These are the activations of a small neural network, seen along a few directions. Each row is one input.
In each table, some parts of the input vary, and every possible input appears once, in random order.
Descriptions start from the smaller parts, as in this example, which fits no table here: one of 3 separate values, together with either a single point or one of 11 places around a ring or (one of 4 places along a line, together with one of 5 places around a ring).
Shared parts are said once, and a part with two or three values counts as separate values.
(in the rows, 128 means zero)

A family of inputs:
R1: [159  95  69 233 162 125 150 107 172 113 109 181 139 154 190]
R2: [140 120  56 249 186 140 123 113 137 150 106 222  96 140 131]
R3: [148 198  60 218 201 137 158 169 174 128 124 164 116 168 183]
R4: [166  79 160 137  92  83 154 112 121  57 110 132  97 138 113]
R5: [106 107 112  30  93 185 162 162  99 203 140 196 139 156  96]
R6: [189 151 156 127  72 116 150 121 132  85 147 146  68 155  75]
R7: [120 225 153 171 161 141 170 110 145 116 119 111 107 142 156]
R8: [124 157 155 192 142 134 127  59 105 129  81 168  83 118 133]
R9: [157 107 137 137  87  94 178 143 116  91 123  75 100 165 117]
R10: [ 61 117 160  51 128 102  41 140 179 136  97  92 184  75 139]
R11: [118 171 123  17 107 140  58 134 152 171 120 101 172 104  62]
R12: [180 167  75 231 177 151 148 123 160 169 139 201 118 181 128]
R13: [ 77 132 141  56 107 123  35 136 137 167 100 126 160  45  98]
R14: [157  56 167 144 145 105  59  94 104  51 169  90 133 103 143]
R15: [ 79  56 101  37  89 161 180 186 126 178 116 125 162 158 159]
R16: [ 78  38 142  38 139 127 138 162 124 168 103 184 154 150 153]
R17: [150 103 156 154  92 104 119 120  87  79 113 171  60 118  65]
R18: [143 200 161 180 125 159 167  62 136 154 134 144 101 149 103]
R19: [179 176 142 115 108  97 178 166 111  64 128 104  91 147 115]
R20: [ 63 191 129  25 160 138  77 186 179 161 119  68 174  74  94]
R21: [ 57 136 141  58 117  99  77 175 178 181 116  37 183  92 140]
R22: [111 157 160 199 130 111 183  94 149 140 113  78 126 150 172]
R23: [127 129 169 179 149 110 167  48 151 113 105 128 131 130 151]
R24: [149  81 147 155 120 135  49  86  63  73 179 120 114  74  94]
R25: [ 80 120 101  22 114 184 190 202 119 168 129 153 151 121 150]
R26: [197 135 143 127 122 139  78  92  66 100 194  94 129 119  90]
R27: [144  87 129 150 111 105 113 114  83  92 193  24 151 114 141]
R28: [ 81  60 125  53 113 157 125 169  89 182  92 223 113 116 133]
R29: [169 159 124 114 144 120 112 128  77  68 188  55 140 106 127]
R30: [130 130  44 241 149 117 176 128 169 149 133 126 151 177 192]
What is each input in this table made of?
Answer: one of 5 places around a ring, together with either one of 2 separate values or one of 4 places along a line
The inputs of R17 and R4 match in every part but the place on the ring of 5. If R28 is changed in the same way as R17 into R4, which row does it become?
Answer: R16
Which other rows agree with R19 in the place on the ring of 5? List them by row number.
Answer: R3, R7, R20, R25, R29
Start at R1 and move only the place on the line of 4, one step at a time. The first step leads to R23. Which rows follow, in order?
Answer: R4, R14
